These are the activations of a small neural network, seen along a few directions. Each row is one input.
In each table, some parts of the input vary, and every possible input appears once, in random order.
A made-up example of a description, with smaller parts first: line(4) and (point or line(11) or (values(3) and ring(5))).
Shared parts are said once, and a part with two or three values counts as separate values.
In the rows, 128 means zero.

A family of inputs:
R1: [113 139 162 159 127 117 104 119 148 144 150 135 134 134 120 108 137 125
 109]
R2: [130 168 175  87  55 160 192  87  77 129 108 111 114 186  92 172  54 143
 134]
R3: [126  82 105  82 195 119 169 131 120 144 114  51 106 152 173 156  37 149
 162]
R4: [106 130 188 142 120 121 105 104 135 154 152 116 124 118 132 118 135 136
 115]
R5: [156 117  90 141 103 128 130 134 135 101 150 161 144  94 138 110 170 113
 134]
R6: [110 166 204  81  64 182 200 107  47 130 102  97 116 179 100 181  38 145
 118]
R7: [165 116  76 137 105 108 111 139 142 107 151 151 120 111 125 100 174 113
 127]
R8: [144 122  99 135 117 128 115 137 126  98 140 161 137  89 154 116 160  96
 126]
R9: [ 69 149 149 115 227 127  90 177 152 164  99 226 155 136  95 144 191 134
 156]
R10: [ 71 144 151 110 210 145  88 167 143 164 114 209 146 141 102 149 195 152
 166]
R11: [131 113 129  88 152 136 194 135 105 117  80  31 129 165 152 168  72 159
 120]
R12: [ 49 137 172  98 231 154  93 174 130 185 119 206 149 100 114 168 176 155
 167]
R13: [132 131 127 159 125 151 125 114 142 131 143 159 129 139 139 106 167 114
 121]
R14: [ 99 129 173 146 130 138 116 111 143 141 143 138 125 132 146 119 145 115
 112]
R15: [105 139 148 162 135 135 113 127 158 135 139 156 136 145 130 107 147 106
 108]
R16: [130 111 153 151 121  96  95 118 115 153 156 119 129  96 141 124 140 142
 122]
R17: [148 127  90 134 113 116 112 152 143  79 132 173 146 108 137  83 165  79
 140]
R18: [143 118  88  96 163 114 171 124 131  90  69  66 124 177 136 141  72 132
 130]
R19: [164 117  74 141 111  95  95 140 145 121 153 141 104 103 109  92 165 130
 117]
R20: [162 115  93 148 111  98  79 132 141 141 150 131 102 117 101  91 161 140
 117]
R21: [156 121  86 128 117 109  95 143 139 108 139 148 117 102 140 105 162 102
 119]
R22: [148 120 102  94 140 119 182 110 123 113  89  51 128 174 132 160  84 148
 129]
R23: [111 130 178 158 105 137 121  96 130 157 162 112 138 111 115 126 128 166
 123]
R24: [131 163 158 105  82 144 201  89  88 109  94  59 126 184  99 181  72 137
 129]
R25: [112 131 123 164 135 154 117 134 149 138 131 168 149 120 137 116 154 102
 121]
R26: [130 130 127 139 124 162 120 135 142 118 138 162 136  77 154 134 148 110
 127]
R27: [153 121  80 131 115 106 102 154 149  92 136 161 137 106 129  87 161  94
 131]
R28: [104 128 163 162 115 156 132 104 139 145 152 134 139 122 130 127 140 147
 121]
R29: [159 123  95 145 126  94  70 145 154 134 140 144 121 111 110  89 147 125
 111]
R30: [152 116 109 136 119  97  70 137 141 141 140 129 104 103 119 101 152 128
 112]
R31: [145 115  88 132 121 101  86 145 139 126 143 136 118  76 128 110 146 131
 109]
R32: [127 132 111 147 121 156 120 152 158 106 131 175 154  83 136 114 149 102
 133]
R33: [116  96 123  72 187 118 180 132 112 163 109  36  93 153 186 155  47 148
 161]
R34: [139 119 129 164 128  94  90 129 129 144 155 137 143 107 127 113 138 137
 114]
R35: [152 135 110 147 114 153 129 132 153 109 143 169 130 108 139 110 168 111
 129]
R36: [119 158 157  98  78 142 177 103  82  98  84 126 113 192  94 147  54 115
 142]
R37: [113 157 192  98  90 169 210 113  61 111  86  42 130 176 106 190  56 146
 112]
R38: [136  93 102  82 171 109 174 109 120 156 121  47 105 166 160 156  57 146
 157]
R39: [145 115 135 161 112 100 101 110 117 149 163 121 133 108 119 112 145 159
 123]
R40: [120 161 140 114 102 134 192 107  92  75  75  77 123 183 105 162  66 111
 135]
R41: [108 123 144 153 134 158 121 118 131 142 137 153 133 111 157 132 154 107
 121]
R42: [147 116  78 138 124  97  89 152 150 112 142 151 137  81 118  95 143 124
 116]
What do these inputs look like to the network?
Answer: values(3) and (point or line(4) or ring(9))
Changing only the values(3) part turns R29 into R30. The same change can be made to R40. Which row results?
Answer: R37
Changing only the values(3) part turns R31 into R42. The same change can be made to R33. Which row results?
Answer: R3
Which other rows does R41 become when the values(3) part takes its other values? List them by row number.
Answer: R13, R25

A family of inputs:
R43: [ 98 123 121 114 204 119 134 147 149 142 103 113 129 138 155 136 123 119
 149]
R44: [151 120 132 135  87 137 156 101 113 114 131  77 134 131 152 135  84 128
 110]
R45: [149 149 105 130 106 135 101 164 121  73 107 214 149 126  92 118 162  80
 122]
R46: [152 130 151 119  62 132 188  92  80 111 116  41 121 166 116 158  58 156
 117]
R47: [112 157 119 102 115 186 181 147 115  76  81 156 148 140 131 147 118  95
 138]
R48: [151  95  62 129 169 105 108 141 163 134 142 135 120 120 166  99 159 115
 138]
R49: [ 72 126 164 117 199 149 127 150 143 157 111 148 142 133 141 153 138 143
 142]
R50: [138 134 136 166  97 125 126 105 140 116 150 138 138 122 134 103 144 109
 109]
R51: [100 151 173 142 124 132  65 144 122 178 165 217 135  86 101 120 188 145
 136]
R52: [ 96 138 166 142 155 151 109 132 137 162 153 190 143 113 130 131 168 134
 149]
R53: [165 115 102 157  87 119 124 110 144 111 154 117 141 113 137 104 126 122
 111]
R54: [115 114  94 132 195 107 109 149 162 134 128 144 137 116 146 115 168 115
 155]
R55: [157 118 122  94  78 113 180 101  78 113 116  30 105 148 119 158  43 150
 134]
R56: [126 144  99 122 116 164 150 159 127  68 100 198 154 128 116 122 149  85
 151]
R57: [132 105  94 105 176 115 138 139 140 140 118  99 110 139 177 126 111 118
 135]
R58: [114 138 154 157 118 141 111 112 149 127 153 163 136 116 133 113 170 110
 129]
R59: [100 143 181 146 123 164 137 105 133 132 128 129 130 136 143 138 135 114
 119]
R60: [ 67 138 184  97 183 142 136 137 116 168  97 134 136 170  92 175  97 175
 140]
R61: [104 137 138  96 185 111 150 130 116 142  85  86 128 178 116 161  81 155
 144]
R62: [100 151 201 130  98 166 161  89  94 142 120 108 118 180 107 158 104 144
 116]
R63: [168 100  76 141 101 104 116 123 145 114 154 115 114  94 144 104 122 118
 126]
R64: [102 126 139 133 156 114  63 157 138 166 146 194 147  79 106 128 197 148
 135]
R65: [175 108  68 145 121  93  88 141 156 115 144 127 111  86 128  85 157 130
 114]
R66: [135 122  94 148 168  99  73 148 148 135 134 157 136  90 130 112 191 127
 127]
R67: [ 76 151 211 114 142 172 145 112  93 185 120 143 128 175  87 176  93 168
 138]
R68: [126 146 182 133  72 141 182  89  85 124 116  74 116 180 108 153  80 141
 110]
R69: [ 89 118 138 129 190 130 105 153 150 149 137 176 149 111 132 132 179 139
 152]
R70: [136 175 128  78  92 180 212 135  94  77  76 123 134 168  97 187 101 115
 133]
R71: [ 77 141 192 132 163 171 130 129 127 168 128 161 136 134 133 154 132 138
 139]
R72: [124 138 163 150  97 143 153  99 120 120 125 101 131 136 143 131 106 112
 108]
R73: [161  96  75 122 142 104 122 138 148 117 140 120 113 107 154 100 135 124
 135]
R74: [154 106 104 113 102 118 146 114 113 119 135  72 107 109 156 136  75 118
 128]
R75: [131 119 115  84 161 101 160 130 111 132  94  62 109 177 129 148  70 149
 139]
R76: [138 145 136 171  77 106  87 125 139 122 161 159 126 106 104  77 166 110
  93]
R77: [169 123  95 169  75 102  88 125 150 112 161 131 136 101 109  78 147 125
  93]
R78: [178 111  68 160  83  91  82 132 158 114 158 122 111  78 115  81 144 122
 108]
R79: [155 114 118  70 121 109 180 116  85 117  99  38 109 166 127 154  45 161
 138]
R80: [148 102 102  92 143 118 153 129 117 124 121  80 107 127 169 130  84 128
 133]
R81: [116 150 158 156  94 122  73 126 138 139 167 185 126 101 108  94 188 118
 111]
R82: [166 104  56 149 144  92  70 145 167 131 147 144 117  95 137  86 183 121
 119]
What do these inputs look like to the network?
Answer: line(4) and (point or ring(9))
Changing only the line(4) part turns R59 into R81. The same change can be made to R71. Which row results?
Answer: R51
Changing only the line(4) part turns R63 into R74. The same change can be made to R56. Which row results?
Answer: R47
Which other rows does R55 become when the ring(9) part takes its other values? List them by row number.
Answer: R46, R60, R61, R62, R67, R68, R75, R79
A walk changes only the line(4) part. It starts at R60 and steps to R49. List the rest of the walk in order.
Answer: R69, R64

A family of inputs:
R83: [158 130 104 154  72 105  98 113 132 125 168 147 111 103 104  91 127 121
 124]
R84: [112 164 171 176 116 152  88 121 137 153 144 196 153 133 104 115 197 119
 110]
R85: [ 80 160 166  77 156 147 172 141 108 130  95 130 131 172 119 167 115 126
 166]
R86: [117 158 131 156 136 159 135 137 138 101 124 177 161 116 137 134 167 111
 130]
R87: [171 116 126 140  82 103 134 109 123 118 162  88 114 122 156  85  95 120
 109]
R88: [ 74 138 155 122 152 172 167 140 144 125 104 155 149 152 124 142 118 113
 145]
R89: [136  82  62 136 207 109  72 157 174 173 166 204 116  68 180  85 217 111
 157]
R90: [167 104  82 120  93 100 145 119 107  93 109  78 121 128 163 101  88  89
 108]
R91: [ 75 160 210  98 141 151 139 118  90 160 116 142 116 147 116 178 121 131
 133]
R92: [111 115  90 164 207  63   9 184 204 151 163 200 141  57 137  76 223 129
 120]
R93: [163 115  77 122 122 108 164 118 120 100  93  42  90 156 133 115  86 123
 117]
R94: [128 143 126  65 156 144 163 142 107 135  91 105 132 168 108 169  73 162
 142]
R95: [144 116 128 134  96 120 159  81 134 140 138  39 116 120 146 123 105 150
 112]
R96: [113 106 160 128 140 127 155  97 110 147 137  63 137 149 140 171  85 165
 138]
R97: [145 132 121 153  69 115  87 132 135 118 162 176 132 107  91 101 188 136
 107]
R98: [ 92 133 172 100 129 148 152 132  87 177 112 108 135 132 113 181  82 172
 131]
R99: [141 112 118 107 163  99 170 124 116 122  94  72 121 196 114 156  79 144
 134]
R100: [168 118  90 134 101 142 116 141 129  61 127 149 136  89 125 112 158 121
 131]
R101: [186 119  70 130  82 119 121 138 137  79 133 116 120  96 136 119 108  95
 125]
R102: [ 79 140 200 142 141 176 115 119 128 152 122 173 126 149 115 140 129 121
 119]
Changing only one part turns R86 into R84. The same change can be made to R89. Which row results?
Answer: R92
What do these inputs look like to the network?
Answer: values(2) and (point or ring(9))
Which other rows does R83 become when the values(2) part takes its other values? List them by row number.
Answer: R101
